Each row below holds a small network's activations on one input, seen along a few directions.
In each table, some parts of the input vary, and every possible input appears once, in random order.
Descriptions start from the smaller parts, as in this example, which fits no table here: one of 6 places along a line, together with either a single point or one of 9 places along a line or (one of 3 separate values, together with one of 8 places around a ring).
Shared parts are said once, and a part with two or three values counts as separate values.

Other details of the inputs vary at random and push rows far along two fixed directions, the same in every table; ignore that.

Rows:
x1: [ 20 -16   0  16 -18  35  39  55 -43  11 -23  25]
x2: [ 19 -19  16   5  39 -39 -39 -30  11  11 -16  15]
x3: [-26  -4   0  -1 -38  37  17  22  22  16  34 -18]
x4: [ 80   5  38  14  37 -25   5 -11  -2   0 -30  42]
x5: [-20 -28  11  25 -22  29  19  20 -53  -3 -26  40]
x6: [-30  33 -44 -23  28 -39 -24 -23  50  -6   8 -32]
x7: [ 56  -9   5 -17  20 -24 -29 -12 -22 -10   3 -25]
x8: [-43   8 -29 -17 -17   0  13  -8 -12   5   6 -34]
x9: [-19 -21 -24 -16  29 -22 -62 -31   9 -11  23 -43]
x10: [-50 -26 -28  35   2  41  10   9  22  12  10  12]
x11: [-51   7 -31 -13 -30  41  -6   9  34 -31  71 -54]
x12: [-41  19 -31  15   1  10  31 -12  38  11   2   2]
x13: [ 20  -1  12  -8  48 -53 -60 -24  11  -9 -24  16]
x14: [  9 -26 -30   9   7  23  13  18  17  18  25 -26]
x15: [ 63  23  73 -31 -14 -39 -24 -17 -44 -12 -19  14]
x16: [  3  32  -5 -37  18 -30 -60 -16  61 -24  43 -44]
x17: [-21   8  12  13 -38  49  33  23  20   7  19  14]
x18: [ 22 -19   5  20 -24  40  43  38 -53  -8 -12  19]
x19: [ 29  32  41  -6   2 -47  19 -26 -38 -12 -53  44]
x20: [-20   3  10  16 -32  12  62  15 -28  35 -41  34]
Each input here is: one of 4 separate values, together with one of 5 places along a line.
Which other rows does x18 become when the choice among 4 separate values takes its other values? List them by row number.
Answer: x5, x11, x19

Rows:
x21: [ 38  13  71  -3 -21 -13   1  -1 -43   5 -39  51]
x22: [-49 -11 -23  20 -15  30  26  28  11  11  -3  15]
x23: [-43 -29 -37  20  -6  29  16  28  -5  26  -9   8]
x24: [ -7 -13 -27  13 -12  49  29  37  -7   1  16  -7]
x25: [ 48 -16  25   2   2 -15  -6   5 -36   9 -23  12]
x26: [ -8  16  -4 -27   0 -20 -15 -21   5 -19  14 -27]
x27: [ 63   5  64   5 -16 -21  16  10 -43  -2 -40  49]
x28: [ -7  26 -30 -32  11 -33 -33 -31  40 -24  38 -60]
x29: [  8  -2  27  22  -3  -5  37  -1 -15  14 -33  44]
x30: [ 32  -6  28   7   9  -3 -11   1 -34 -12 -18  27]
x31: [-59 -19 -35   7 -23  45   3  27  17  -7  49 -33]
x32: [ 13  26  26   0   2 -33  27 -22 -23   7 -45  32]
x33: [ 36  23  36 -10 -12  -6  10   4  -5   7 -14  19]
x34: [-45   2 -12  18 -25  35  40   6  14  24   3   5]
x35: [  8 -23 -10  -9  20 -10 -34 -12   4  -3  14 -29]
x36: [ 15  -1 -39 -10  37 -12 -48 -27  48 -29  46 -53]
x37: [-28  14 -20  -9 -34  30  40  31 -10   4  10 -18]
x38: [ 22  29  23 -31  22 -57 -44 -40  -1 -24  -1  -9]
x39: [-45 -28 -51  12 -12  59   5  20  12 -13  44 -39]
x40: [  0  20 -16 -23   9 -17 -42 -29  60 -12  48 -51]
x41: [ 22  28  46   2  -4 -40  17  -6 -42   6 -72  60]
x42: [-41 -13  13  14 -71  73  55  46 -37  18   1  21]
x43: [-20  18  -6  -3  12 -14 -19 -17  40   6  -4   3]
x44: [ 28  11   0   0  56 -49 -45 -36  26 -14 -21  18]
x45: [ 16 -15  -2 -11  31 -27 -52 -19   3  -4  12 -21]
x46: [ -1 -16 -23   7  36 -21 -12 -24  18  16   1 -10]
x47: [ 11  -8 -39 -18  42 -18 -42 -12  43  -1  40 -57]
x48: [ 22  -9  40   3 -19   2  14  13 -31  -6 -19  31]
x49: [ 36  10  22  -8   9 -16   0   6   5  -6  -1   8]
x50: [-62 -30 -47  43 -28  77  66  35 -14  20   8  10]
Changing only one part turns x26 into x39. The same change can be made to x37. Which row results?
Answer: x24
Describe the family of inputs behind these rows.
Answer: one of 5 places along a line, together with either one of 2 separate values or one of 4 places along a line
Start at x33 and move only the place on the line of 4, one step at a time. The first step leads to x40. Which rows follow, in order?
Answer: x42, x21
Which other rows does x46 become when the place on the line of 5 takes its other values? List them by row number.
Answer: x29, x32, x34, x50
